These are the activations of a small neural network, seen along a few directions. Each row is one input.
In each table, some parts of the input vary, and every possible input appears once, in random order.
A made-up example of a description, with smaller parts first: one of 5 places around a ring, together with either a single point or one of 11 places around a ring or (one of 3 separate values, together with one of 6 places along a line).
Shared parts are said once, and a part with two or three values counts as separate values.

Table:
R1: [-37  50  14   3  -9  27  18 -44   0 -25 -51  26  -3 -10]
R2: [ 19  19 -31  82  20 -17 -16   7  31   9  22   2  30  23]
R3: [ 59  -8  82  -4  44 -38 -38 -10 -12  37 -37 -72 -18  80]
R4: [-19  -1  11   1 -18   6 -15  14 -34 -25   4  29  -1 -71]
R5: [  8 -50 -36 -30  18   3   6  15   7   8  30  -1 -23 -16]
R6: [ -3 -23 -24 -30   6 -41   6  24  16  16  44   9  13  14]
R7: [-27   0 -14  12   5 -25 -32  31   9 -26  34  25  33 -11]
R8: [-20  16   6 -41  -4  15  47 -34   2  23 -55   1   6  19]
R9: [-14  41   6   1 -23  58  14 -19 -19 -36 -43  30 -25 -28]
R10: [ 33  25  96  33  46  -6 -80 -20  -8   8 -22 -54   8  56]
R11: [-23  11   4   5 -16  47   1   2 -35 -32 -18  23 -27 -56]
R12: [  0 -31   0 -39 -15 -10  15   9 -30  19  12  16  -7 -31]
R13: [-16 -19 -31  11  13  19 -32  19  -6 -30  22  13 -12 -46]
R14: [ -4 -28   0 -34 -13  33  32   2 -29  12 -19   7 -24 -21]
R15: [  8 -13 -26  -9 -33 -50  17   6  49  17  48 -34  17  36]
R16: [-17  11 -18  37 -25 -33 -15   4  33 -28  38 -15  43  19]
R17: [  4   1  -2 -40 -20  45  47 -15 -14  10 -47  11 -17   3]
R18: [ 50  -2 -37  41  24 -33  25   7  40  44  36 -16   7  39]
- What do these inputs look like to the network? => one of 2 separate values, together with either a single point or one of 8 places along a line
- Changing only the choice among 2 separate values turns R3 into R10. The same change can be made to R15. Which row results? => R16
- Which other rows does R1 become when the place on the line of 8 takes its other values? List them by row number. => R2, R4, R7, R9, R11, R13, R16

Table:
R19: [ 22   8  19  -8  30  10  21   2 -39  12 -27  28 -30 -20]
R20: [ 33  36  -9  47 -16  11  37 -40  14  13 -42 -15 -33  15]
R21: [-35  43 -15  71  -7 -59 -68  33  24 -54  35   1  69 -35]
R22: [ 35 -60 -44  25  41 -49   2  44  48  61  65 -47  -3  56]
R23: [ 19 -50 -17  -6 -10  43 -15  41 -29 -26  22  -5 -35 -41]
R24: [-25 -45 -11 -31 -69  -8 -18  35 -31 -33  36  13  -5 -46]
R25: [ 41 -22  43  -6  -6  30 -18  21 -53   2   1 -25 -42 -36]
R26: [ -8  45  28   1 -30   2  31 -55  27  -8 -55 -39 -11  48]
R27: [  2 -15  72 -49 -27  16 -33   8 -49 -22 -19 -49 -25   2]
R28: [ 75 -23   7   2  42 -59 -20  24  35  89  43 -50 -11  66]
R29: [-27  18  36 -37   3  16  14 -30 -20  14 -67 -11  15  34]
R30: [-47  12 -38 -31 -34   3  37   0   3  -1  23  38  35 -22]
R31: [-13  20  47 -19 -16  21  21 -29  11   5 -73 -12  23  47]
R32: [-23  51  79  54  22 -17 -97 -19   1 -35  -3 -21  27  52]
R33: [ 14 -23  28 -13  36  25  -4 -13 -34  11 -10   4 -35 -58]
R34: [ -7  -4 -59   4  14  42  26   1 -12  11 -12  26  -2  -8]
R35: [   9  -62  -34    6    0 -109   22   26   36   30   84  -37   54   49]
R36: [-20  16  49 -58  16  -4   5  -4 -22  -9 -56   7 -14  18]
R37: [  5  22 -14  98  40   5 -70  26  24 -45  30   9  24 -12]
R38: [ 70 -26  31 -48  31 -79 -30 -10  38  43  23 -63  29 103]
R39: [ 15  15   1  10  16  27  25 -19 -35  36 -43  11  -6  -2]
R40: [  7   6 -48  20  -1  47  36   2  16   4 -11  24   5   1]
R41: [-33  41 -45   0 -62  -6  55 -24  53 -26  38   7  14  -6]
R42: [ 28  13   8  29  -5  28  29 -18  -4  27 -54  12   1  12]
R43: [-32 -11  61 -56  15   7 -19 -24 -29   0 -29 -17 -20 -24]
R44: [ -1 -10 -40 -14  29  19  17  24 -12  -9  -3  49 -32 -28]
R45: [-53 -34 -30 -47 -32 -19 -12   4  -9 -14  25  38   2 -73]
R46: [-43  -2 -25 -44 -26 -21  21  22  -2 -20  23  65   1 -34]
R47: [ 10  25 -66  35 -15  32  44 -24  37 -16   3  -5 -22   8]
R48: [-33  22 -26 -15 -49   8  47   3  31  -7  25  36  44 -12]
R49: [ -9 -45 -36 -19  26  35  -9   5  -9 -12  12  24 -30 -65]
R50: [ 24  38  47  97  43   2 -77 -12  -7 -21  16   3  13  11]
- Changing only one part turns R42 into R31. The same change can be made to R39. Which row results? => R29
- What do these inputs look like to the network? => one of 4 places along a line, together with either one of 2 separate values or one of 6 places along a line
- Which other rows agree with R46 in the place on the line of 4? List them by row number. => R21, R24, R30, R35, R41, R45, R48
- Which other rows does R47 become when the place on the line of 6 takes its other values? List them by row number. => R23, R34, R40, R44, R49
- Which other rows does R38 become when the choice among 2 separate values takes its other values? List them by row number. => R32
